Here are a small network's activations along a few directions, averaged over the inputs that share one value of a field.
Related values have similar rows: they may be neighbours, one step apart, or belong to one group.
(in the rows, 500 means zero)
Strong random noise was added to every row along 9 fixed directions; ignore it. To show where, here is one row again and again, with new noise each time:
[602 191 501 588 245 570 514 678 435 688 521 560 538 773 492 583 378 561
 370 574 584]
[371 489 498 687 545 479 326 443 528 387 705 537 396 246 452 422 533 618
 434 552 483]
[364 345 561 571 355 298 300 520 621 553 264 581 513 575 308 496 375 381
 609  41 577]
[446 549 433 580 581 586 427 547 501 271 720 466 544 396 488 406 606 893
 337 726 292]
[911 550 490 531 392 570 559 537 630 524 342 146 498 559 385 673 533 120
 429 600 453]
[503 553 530 635 441 602 535 437 668 488 642 527 356 417 666 428 458 484
 378 674 802]
[462 423 544 512 549 566 505 556 392 428 535 561 461 478 508 489 639 578
 561 511 687]
[605 642 438 617 463 579 549 488 717 318 415 306 495 552 555 453 691 586
 410 535 604]
[552 434 544 436 521 482 380 531 493 583 528 451 642 479 337 570 272 378
 463 508 173]
[521 433 366 861 371 499 432 373 696 629 364 274 636 677 553 542 624 501
 431 285 438]
[611 688 393 496 483 504 601 334 655 665 385 285 655 629 649 681 481 575
 436 434 298]


H, 9 values:
h5: [657 522 449 603 497 511 365 644 537  73 595 347 311 248 285 373 722 617
 333 636 455]
h3: [356 518 492 365 461 361 470 537 275 612 591 660 490 444 423 497 419 751
 544 608 295]
h7: [519 179 494 467 408 477 515 760 339 495 401 657 480 642 366 513 578 579
 465 461 580]
h6: [553 541 358 577 385 487 605 465 511 512 431 380 511 705 601 518 600 660
 437 517 421]
h8: [482 568 465 282 528 328 465 537 260 496 613 635 409 311 353 746 522 816
 546 485 357]
h1: [554 694 446  96 636 564 843 456 278 496 505 564 378 575 737 607 576 575
 612 580 574]
h2: [423 656 488 222 341 252 564 584 399 491 322 722 200 487 483 557 542 699
 622 452 722]
h4: [557 531 465 435 472 138 425 516 372 304 294 351 377 350 167 616 726 369
 804  95 331]
h9: [448 508 469 692 622 562 562 417 313 499 631 606 379 391 708 497 773 589
 516 577 663]
The values of H form 3 separate groups.
Which other values are in the same group as h6? Give them in the order they are listed.
Answer: h1, h4
Which other values are in the same group as h7? Give them in the order they are listed.
Answer: h5, h8, h9

K, 9 values:
k5: [672 477 483 419 333 383 587 496 503 692 280 426 445 630 483 681 424 372
 502 352 513]
k3: [442 287 569 535 581 578 460 626 261 471 547 653 487 482 445 509 653 550
 583 518 649]
k1: [453 591 447 649 667 715 651 319 592 542 619 378 699 598 822 386 577 505
 456 645 436]
k8: [566 596 489 365 440 521 586 577 671 336 407 455 531 627 474 402 427 527
 418 502 490]
k4: [466 498 501 530 543 478 469 403 384 674 606 502 426 372 545 521 463 342
 569 602 471]
k7: [445 508 542 473 684 598 505 410 472 591 595 507 624 422 576 533 463 392
 560 568 460]
k9: [480 285 554 431 405 511 382 681 435 548 565 618 580 617 372 497 254 561
 415 527 391]
k2: [634 397 518 550 425 446 409 552 421 565 505 487 435 393 331 636 491 314
 525 424 515]
k6: [343 391 359 949 504 562 492 251 438 758 582 411 600 583 718 476 734 554
 521 464 480]
The values of K form 3 separate groups.
Which other values are in the same group as k1? Give them in the order they are listed.
Answer: k5, k8
Which other values are in the same group as k4? Give them in the order they are listed.
Answer: k6
